Each row below holds a small network's activations on one input, seen along a few directions.
Each table varies a few parts of the input and shows all the possible inputs, shuffled.
A made-up example of a description, with smaller parts first: ring(8) and (point or ring(11) or (values(3) and line(4))).
Shared parts are said once, and a part with two or three values counts as separate values.
(in the rows, 128 means zero)

Other details of the inputs vary at random and push rows far along two fixed directions, the same in every table; ignore that.

A family of inputs:
R1: [103 128 100 155  87  93 132 128 141 178 131 126]
R2: [185 130 133 142 149 128 112 115  98  70 131  92]
R3: [106 160 151 108 145 159 146 144 150 162 162 194]
R4: [168 127 101 129 129 108 109 100 105  87 117  89]
R5: [113 166 144 115 133 149 142 141 145 145 150 175]
R6: [176 164 137 122 136 109 122 111 136  94 114 115]
R7: [168 162 132 142 142 129 124 102 127 105 140 117]
R8: [125 110 104 140  91  90 115 141 106 120 118 107]
R9: [112 127 156 112 155 163 152 151 130 135 155 158]
R10: [182 124 128 144 141 135 106 105 116  75 120  93]
R11: [ 62  88  74 135  55  62 116 129 120 196  97 112]
R12: [ 84 129 165 105 160 176 145 146 151 150 143 184]
R13: [154 172 154 128 167 179 139 127 149 123 158 152]
R14: [ 67  78  89 154  55  58 130 155 112 185 114 118]
R15: [172 134 131 126 134 134 107 112 113  67 119 110]
R16: [174 118 115 152 128 113 109 120 103  89 124  81]
R17: [165 142 111 123 128 118 100  95 104  81 103  84]
R18: [207 158 130 143 145 114 115  96 137  86 114  79]
R19: [175 135 119 135 150 128 119  96 106  78 120  86]
R20: [ 72  75  84 164  56  71 130 163 124 193 116 107]
R21: [129 138 160 113 173 188 131 134 150 115 140 152]
R22: [120 103 101 148 102  98 109 113 130 129 107  94]
R23: [ 60  78  78 140  53  58 113 134 134 185 103 119]
R24: [170 167 167 116 174 156 139 122 152 114 135 143]
R25: [161 129 134 122 144 134 115 133 108  94 139 125]
R26: [101 133 141 110 141 150 134 127 125 146 124 148]
R27: [130 117 108 138 125 121 129 120 121 128 120 104]
R28: [197 159 139 137 148 108 120  93 130  85 115  93]
R29: [129  98 104 156  94 105 114 126 127 130 111  96]
R30: [ 79 106  93 150  52  36 137 133 143 201  98 119]
R31: [139 137 171 114 172 183 136 135 132 104 144 164]
R32: [114 131 144 105 138 151 144 153 127 124 147 154]
R33: [168 125 103 146 133 123 117 105 116  94 115  74]
R34: [120 122 117 123 113 115 112 121 128 111 113 120]
R35: [104 138 152 108 161 178 138 136 137 150 133 157]
R36: [ 98 136 138 102 142 156 146 148 132 138 135 165]
R37: [ 61 124 172  93 153 180 174 179 145 178 167 211]
R38: [190 166 125 143 140 119 114  88 116  80 134 101]
R39: [ 97 119 144 102 137 151 148 160 133 152 155 171]
R40: [107 120 149 108 138 156 132 148 137 138 140 175]
R41: [110 134 140 117 149 169 133 133 138 149 127 139]
R42: [ 65  74  89 153  49  61 126 140 124 183 103 122]
R43: [ 55 130 164  92 158 183 173 169 147 184 153 213]
R44: [184 127 122 141 143 136 119 115 114  78 134  78]
R45: [135 106 107 144 110 106 127 129 117 125 129  93]
R46: [140 129 119 132 132 123 114 101 112 114 110  96]
R47: [102 126 151 111 147 156 134 130 140 130 132 162]
R48: [112 148 151 104 136 127 147 145 158 166 135 176]
Description of these inputs: line(6) and (values(2) or ring(6)).
The inputs of R20 and R16 match in every part but the line(6) part. If R33 is changed in the same way as R20 into R16, which row does it become?
Answer: R27
The inputs of R11 and R17 match in every part but the line(6) part. If R39 is changed in the same way as R11 into R17, which row does it become?
Answer: R32
Change only the line(6) part in R10. List by row number the other rows that result.
Answer: R15, R29, R31, R40, R42
Start at R21 and move only the line(6) part, one step at a time. The first step leads to R22. Which rows follow, in order?
Answer: R12, R47, R23, R34
Change only the values(2) part in R24. List by row number the other rows that result.
Answer: R1
Change only the values(2) part in R38. List by row number the other rows that result.
Answer: R30

A family of inputs:
R49: [169 180 195 105 200 209 155 141 147  98 159 179]
R50: [ 83  62  71 157  66  87 108 133 115 151 106  89]
R51: [198 163 130 127 143 119 101  84 115  55 110  82]
R52: [188 185 175  86 203 190 132 108 124  62 158 168]
R53: [ 89  63  80 140  64  60 124 143  98 146 112  93]
R54: [ 88  67  73 145  68  76 118 141 103 155  99  78]
R55: [ 95  89 117 136 100 129 119 147 113 134 126 128]
R56: [209 126 130 139 158 145  88 101  85  19 127  79]
R57: [ 97 130 143 123 118 125 163 159 152 168 148 178]
R58: [102 125 106 136 106 104 124 103 125 159 111 122]
R59: [ 64  96 150 109 150 174 154 159 125 166 138 164]
R60: [105  75  82 141  94  97 118 130 105 135 104  79]
R61: [ 68 124 117 125  86  88 135 145 141 179 115 153]
R62: [ 77  98 136 116 130 170 133 164 131 149 140 163]
R63: [168 149 121 142 145 136 126 115 132 113 143 102]
R64: [241 167 131 141 161 122 111  90 106  36 151  76]
R65: [105 129 105 129  91  97 123 121 122 158 113 130]
R66: [113 114 112 137 105  99 123 126 150 163 110 120]
R67: [154 136 103 152 110 103 121 121 126 131 132  90]
R68: [221 164 128 123 151 109  99  74 111  27 119  78]
R69: [167 185 190 107 205 204 149 148 136 102 179 180]
R70: [139 109  74 171  63  53 117 114 127 144  97  67]
R71: [ 77 137 130 105 133 153 145 139 149 180 134 178]
R72: [229 160 124 159 161 126 104  72 107  55 132  53]
R73: [141 110 143 116 149 158 120 135 110  79 149 140]
R74: [ 94 131 152 117 125 125 141 157 150 174 132 178]
R75: [106 139 156 131 149 157 158 138 153 163 139 164]
R76: [ 70 149 170 109 146 179 172 184 159 202 173 213]
R77: [161 137 170  99 195 192 131 143 102  68 146 144]
R78: [138 132 118 144 123 121 137 124 145 137 123 116]
R79: [131 141 155 117 139 139 132 137 146 141 128 154]
R80: [ 78  69  88 141  68  80 125 150 101 162 105  97]
R81: [ 51 149 167  86 148 179 161 168 171 191 144 214]
R82: [125 115  65 150  65  57 102  98 113 144  93  76]
R83: [191 182 174 107 207 187 120  82 132  55 131 123]
R84: [ 58 151 164  89 148 171 160 168 147 190 152 230]
R85: [110 106  85 169  55  46 129 134 126 166 105 100]
R86: [167 151 149 118 158 147 119 118 143 107 125 127]
R87: [ 49 146 164  88 153 182 163 162 175 192 144 213]
R88: [229 151 135 146 165 121  93  64 118  49 106  61]
R89: [ 94  81 111 147 108 126 117 127 113 135 120 112]
R90: [138 102  87 153  65  35 109 111 126 137 102  86]
The inputs of R57 and R49 match in every part but one. If R90 is changed in the same way as R57 into R49, which row does it become?
Answer: R79
The inputs of R87 and R81 match in every part but one. If R60 is changed in the same way as R87 into R81, which row does it become?
Answer: R54
Describe the family of inputs behind these rows.
Answer: line(6) and (values(2) or line(5))
Change only the values(2) part in R80. List by row number the other rows that result.
Answer: R55
Change only the line(5) part in R85. List by row number the other rows that result.
Answer: R61, R69, R74, R84
Which other rows agree with R72 in the line(6) part? List them by row number.
Answer: R58, R59, R75, R83, R88, R89

A family of inputs:
R91: [ 43 106 161 101 127 159 162 190 168 201 133 204]
R92: [137 158  83 176  46  25 113  94 168 179 103 104]
R93: [132 152 144 117 173 183 133 106 128 120 139 136]
R94: [ 97 133 140 100 137 152 135 149 124 138 144 170]
R95: [135 151 141  97 159 162 123 122 114  97 137 153]
R96: [ 90  73  63 158  34  35 115 143 103 160 113  93]
R97: [150  84 104 167  85  61 108 117 115 110  99  72]
R98: [186 145 162 118 174 166 124 127  99  56 159 137]
R99: [115 117 132 136 136 154 145 152 134 149 151 138]
R100: [ 98 123 160 104 150 158 138 148 152 148 124 166]
R101: [ 96 126 157 102 149 158 137 139 150 149 118 167]
R102: [114 152 156 105 180 202 146 134 140 141 149 166]
R103: [131 105  99 143  95  76 101  88 122 119  82  78]
R104: [180 123  90 141 102  88  96 106  91  65 115  67]
R105: [ 89  64  85 161  49  44 120 143 132 171  93  92]
R106: [194 175 151  98 192 177 107  82 100  34 136 122]
R107: [ 50 105 118 130 104 143 157 176 148 209 142 163]
R108: [242 147  99 157 153 122  84  62  92  27 113  21]
R109: [209 217 175 107 191 145 156 111 144  99 153 145]
R110: [ 71 105 139 142 124 150 160 172 138 189 157 168]
Describe the family of inputs behind these rows.
Answer: values(2) or (values(3) and line(6))
Change only the line(6) part in R94. List by row number the other rows that result.
Answer: R95, R96, R98, R104, R106

A family of inputs:
R111: [136 163 156 103 153 168 143 134 129 111 152 171]
R112: [179 110 113 141 112  94  81  95 101  64  98  69]
R113: [ 95 129 128 124 135 148 136 139 142 166 115 143]
R114: [136 115  78 135  90  75 113 102  94 120 116  88]
R115: [ 99 122 131 129  94 104 135 158 124 154 130 146]
R116: [185 146 128 130 151 143  91  73 119  58 114  86]
R117: [221 169 140 142 170 146 107  92 136  72 128  98]
R118: [100 115 111 148  86  83 146 136 136 169 118 111]
R119: [121 119 139 128 124 118 145 155 150 150 138 157]
R120: [ 88 107 112 131 107  97 148 137 126 179 126 118]
R121: [152 148 155 115 182 167 135 117 130  91 128 124]
R122: [165 128  75 156 100  77  88  75 101  80  91  48]
R123: [113  95  95 150 104 141 120 154 125 131 153 104]
R124: [ 76 110  98 125  92 104 128 133 122 156 113 142]
R125: [ 85 108 123 122 107 113 125 154 121 149 116 143]
R126: [104 110 119 120 108 103 129 148 107 151 130 131]
R127: [167 143 147 129 141 121 113 130 127  94 139 134]
R128: [108 107 149 158 145 177 147 158 118 145 165 161]
R129: [ 98 118 137 123 129 151 127 130 151 167 115 145]
R130: [117  98 104 129 103  90 138 140 112 149 121 107]
R131: [108  92  97 138  94  85 128 136 120 137 100 101]
R132: [ 99 136 118 138 102 106 128 131 151 167 136 149]
R133: [110 122 127 144 111  99 141 136 154 164 131 136]
R134: [107 127 170 107 166 175 142 133 152 135 134 161]
R135: [159 172 147 121 154 157 130 113 129  97 142 133]
R136: [152 130  94 160  88  83 117 110 123 138 103  75]
R137: [121 135 153 100 154 173 124 119 133 108 135 168]
R138: [117 137 126 124 116 118 131 132 141 141 141 164]
R139: [213 164 138 122 186 162 115  91 109  72 130  85]
R140: [144 142 162 111 154 158 154 152 135 116 145 155]
R141: [111 119 173  96 167 184 144 151 147 127 137 176]
R142: [112 158 153  97 171 178 146 132 129 141 156 168]
Describe the family of inputs behind these rows.
Answer: values(2) or (line(5) and ring(6))
Start at R129 and move only the ring(6) part, one step at a time. The first step leads to R134. Which rows follow, in order?
Answer: R141, R112, R137, R116
Start at R142 and move only the ring(6) part, one step at a time. The first step leads to R139. Which rows follow, in order?
Answer: R120, R130, R126, R114

A family of inputs:
R143: [213 148 146 118 195 176 110  82 128  44 120  87]
R144: [ 93 140 176  72 170 188 161 179 156 142 153 219]
R145: [ 57 155 181  79 173 211 162 159 145 154 147 218]
R146: [155  93  85 153  90  48 100  86 106  95  98  58]
R147: [145 124 141 105 132 127 123 130 129 100 131 129]
R148: [183 166 159  90 175 174 104 104 105  49 136 133]
R149: [175 129 118 136 133 108 115  94 117  61 105  69]
R150: [189 182  78 188  53  15  96  58 171 129 103  79]
R151: [206 151 148 135 181 156 124 106 101  55 163 106]
R152: [131 109  81 140  84  66  93  94  94 107  98  85]
R153: [ 95  86  99 152  49  55 117 153 120 171 111 110]
R154: [ 65  92 107 153  85 103 128 157 148 208 109 124]
R155: [194 125 125 151 130 100 101 107 103  71 118  85]
R156: [100 136 182 112 178 209 154 162 158 165 147 190]
R157: [219 162 137 139 194 183 112 102 117  55 150  77]
R158: [ 19  79  81 140  37  70 161 203 136 242 141 170]
R159: [181 150 146 133 186 193 135 119 126  92 156 117]
R160: [140 233 190  83 190 154 183 130 176 189 145 200]
R161: [ 61 143 171  82 178 223 151 150 154 176 144 214]
R162: [113  83  80 145  70  46 113 117 119 138 100  90]
R163: [ 72 114 166 122 137 146 153 169 141 181 148 194]
R164: [169 139 157 111 181 175 130 104 135  81 129 126]
R165: [ 70  93  99 147  78  88 148 165 124 192 148 146]
R166: [168 102  78 165  65  43  95 122 100  99  93  62]
R167: [149 112  61 155  88  75  74  73 103 104  78  33]
R168: [ 50 100 122 124  80 115 159 191 136 212 162 178]
R169: [ 30  98 114 117  88 102 136 143 126 199 122 173]
R170: [147 107  70 155  80  72  89  70  95 102  81  52]
R171: [187 164 157 130 183 181 141 124 115  61 159 115]
R172: [ 37 102  95 110  65  91 132 164 126 194 112 171]
R173: [185 144 140 117 184 168 109  97 137  69 120  90]
R174: [125 138 179 118 173 193 149 147 144 137 143 174]
R175: [ 71  94 100 154  83 109 153 152 132 199 139 134]
R176: [160 159 184 120 186 189 142 138 131  83 141 147]
Describe the family of inputs behind these rows.
Answer: values(2) or (line(4) and line(8))
Start at R166 and move only the line(8) part, one step at a time. The first step leads to R153. Which rows follow, in order?
Answer: R155, R163, R176, R174, R156, R154
List by row number the other inputs of the same sort as R160.
Answer: R150
